A small network was shown many inputs. Here are its activations along a few directions, one row for each input.
Each table varies a few parts of the input and shows all the possible inputs, shuffled.
A made-up example of a description, with smaller parts first: one of 5 places around a ring, together with either a single point or (one of 2 separate values, together with one of 4 places along a line) or one of 9 places around a ring.
Shared parts are said once, and a part with two or three values counts as separate values.
(in the rows, 128 means zero)

A family of inputs:
R1: [156 126  89 147 130 146 160  99 116  98 195  80  67]
R2: [167 158  87 147  62 100 147 154  98 152 165  88 153]
R3: [183  66 177  91 198 144 127 158 127 151  89 170  64]
R4: [ 99 208 133  71  84 133 106 149 119 109  70 209 132]
R5: [130 124 170  64 148 189 116  89 114 133 159 133  48]
R6: [112  33 150 164 228 116 131 134 156 134 106 115 151]
R7: [135 227  58 159  77  95 160 150 122  89  92 134 152]
R8: [131 150 180  72  77 147 109 148  92 182 129 151 126]
R9: [ 60 178 116 159  96 103  96 113 174  90  79 146 215]
R10: [ 85 110 140 147  92 107 109 108 145 172 147 111 214]
R11: [201  84  94 171 195 107 160 177 118 118 126  97  86]
R12: [ 76  71 141 146 150 150 116  57 156 107 181 102 128]
Question: What do these inputs look like to the network?
Answer: one of 3 separate values, together with one of 4 places along a line
Question: Changing only the choice among 3 separate values turns R11 into R6. The same change can be made to R7. Which row results?
Answer: R9
Question: Change only the choice among 3 separate values in R2. List by row number the other rows that result.
Answer: R8, R10

A family of inputs:
R13: [131 203  59 177 107 107 168 150 135  59 117 113 130]
R14: [ 21 136 151 178  99 102 111 116 178 146 140 111 225]
R15: [207 127 122  88 135 176 141 138  79 123 185 110  20]
R16: [131  61 129 136 192 130 108  71 160 108 109 131 118]
R17: [ 65 135 125 185  82 105 136 109 161 139 137 107 228]
R18: [222  97 120 116 173 138 145 203  96 126 122 118  59]
R19: [108 196  74 172 108 102 159 123 146  89 101 129 145]
R20: [186  68 147  89 176 134 112 157  98 148  99 146 105]
R21: [145 192 118 125  85 104 152 196 103 131  81 170 133]
R22: [171 207 106 134  88 119 157 222  89 105  94 147 123]
R23: [ 81 138  97 183  82  94 149 123 140 127 153  96 221]
R24: [175  66 174  86 177 137 101 145 125 159  93 160 115]
R25: [130 220 117  91  44 139 149 132  95 133 145 158  93]
R26: [ 92 178  84 148 107 109 133 107 144  88  92 137 177]
R27: [172  96 144  51 133 165 114  94  95 154 165 133  63]
R28: [187 115 134  76 135 158 135 110  98 155 174 128  32]
R29: [156  89 172  50 129 167 101  77 118 165 150 144  68]
R30: [ 84  67 160 132 218 145  91  81 169 111 107 134 121]
R31: [ 27 172 137 144 123 122  97 102 181 104  79 157 182]
R32: [ 98 163  92 212  87  94 170 138 137 129 156  79 191]
R33: [149  48 105 194 170 108 160 117 134 142 184  61 122]
R34: [ 73  27 175 165 191 134 111  97 164 152 161  86 160]
R35: [110  93 201  44 154 173  82  86 130 167 154 151  69]
R36: [ 76 169 109 147 100 105 116  91 172  99  82 155 181]
R37: [134 182 129 100  89 115 124 180 103 135  71 168 169]
R38: [125  30 146 167 170 123 127  85 158 154 161  74 162]
R39: [135  28 117 170 168 116 139 100 131 141 175  68 153]
R40: [102 203 157  70  43 158 106  98 112 146 120 169 135]
R41: [162  86  90 162 196 120 141 102 138 100 129 109  81]
R42: [175  62  92 201 171 115 161 143 125 115 201  43 114]
R43: [129  70 203  81 201 142  80 154 133 160  94 165 114]
R44: [ 70 178 184 101 109 131  86 175 134 147  61 188 178]
R45: [199  83 134 110 176 128 139 178 105 149 112 145  73]
R46: [156 233 103  96  44 147 156 157  84 108 157 130  78]
R47: [183  94  75 167 193 126 147 129 128  72 145  94  68]
R48: [120 177 156  99  87 119 110 165 129 147  61 181 177]
R49: [118 205 127  65  42 142 121 112  96 137 136 158 125]
R50: [ 53 197 180  61  57 153  84 105 129 154 122 174 127]
R51: [117 162  76 213  79  91 181 164 131  99 174  71 173]
R52: [148  67 101 136 196 128 120  87 137  99 123 118 114]
Question: Changing only one part turns R23 into R39. The same change can be made to R37. Which row results?
Answer: R20
Question: What do these inputs look like to the network?
Answer: one of 2 separate values, together with one of 4 places along a line, together with one of 5 places along a line
Question: Change only the place on the line of 4 in R42. List by row number the other rows that result.
Answer: R15, R18, R47
Question: Change only the choice among 2 separate values in R44. List by row number the other rows that result.
Answer: R43
Question: Change only the place on the line of 4 in R16. List by row number the other rows that result.
Answer: R24, R29, R38

A family of inputs:
R53: [120 159 118  94 126 136 117 126 134  95 103 155 118]
R54: [144  90 116 124 174 128 126 103 155 115 117 124 116]
R55: [ 88 184 145 124  73 134 123 107 124 135 137 134 128]
R56: [152 150  50 222 124  81 176 157 137  85 147  83 161]
R57: [ 96 119 140 148 114 139 122 100 139 125 158 105 159]
R58: [159 190  55 189  85 107 188 174 109  86 125 100 126]
R59: [145  79 122 142 193 134 116 119 136 113 128 118  84]
R60: [153 136 133 106  93 146 136 111 115 142 163 123 100]
R61: [ 70 135 141 155 105 121 127  94 155 132 157 124 157]
R62: [109 106 147 144 130 118 115 154 139 134 114 133 179]
R63: [ 98 178 124 111 113 118 111 117 145 106  94 169 113]
R64: [136  90 129 140 124 133 127  96 140 145 170 101 125]
R65: [111 105 123 134 129 136 133  86 123 144 158  99 149]
R66: [141 146 104  96 138 141 121 110 113 115 102 154 108]
R67: [104 112 125 137 154 128 112 107 153  94 106 132 143]
R68: [127  96 137 132 147 118 132 138 123 155 109 122 171]
R69: [ 87 132 156 153 128 108 120 145 152 147 105 141 180]
R70: [129  87 132 134 158 140 129 114 122 144 179  77 102]
R71: [150  79 143 139 142 115 122 149 136 154 119 120 146]
R72: [149  70 149 146 165 122 127 167 124 151 130 113 118]
R73: [164 142 117  92 148 142 124 118 127 114 110 142  92]
R74: [164 127 122 110 166 152 124 136 114 110 126 146  61]
R75: [146 133 137 103 105 114 131 153 103 149 111 158 136]
R76: [102 176 143 113  96 117 115 163 128 149  97 159 153]
R77: [125 101 118 137 166 130 125  89 137 113 103 131 132]
R78: [108 165 138 103  86 147 128 116 113 124 148 118 133]
R79: [165 117 151 108 137 131 131 184  99 145 130 137  93]
R80: [127 145 120  98  92 142 139 102 102 142 154 127 120]
R81: [171 129 146 107 113 130 127 164 113 153 113 145 122]
R82: [148 130 140 108 123 149 135 128  95 136 174 106  74]
R83: [129 150 148 110  95 121 120 169 120 134 109 159 149]
R84: [ 79 138 125 138 153 117 121 101 170 109  99 140 146]
Question: Changing only one part turns R84 into R63. The same change can be made to R65. Which row results?
Answer: R80
Question: What do these inputs look like to the network?
Answer: one of 2 separate values, together with either a single point or (one of 3 separate values, together with one of 5 places along a line)
Question: Change only the place on the line of 5 in R73. List by row number the other rows that result.
Answer: R53, R63, R66, R74
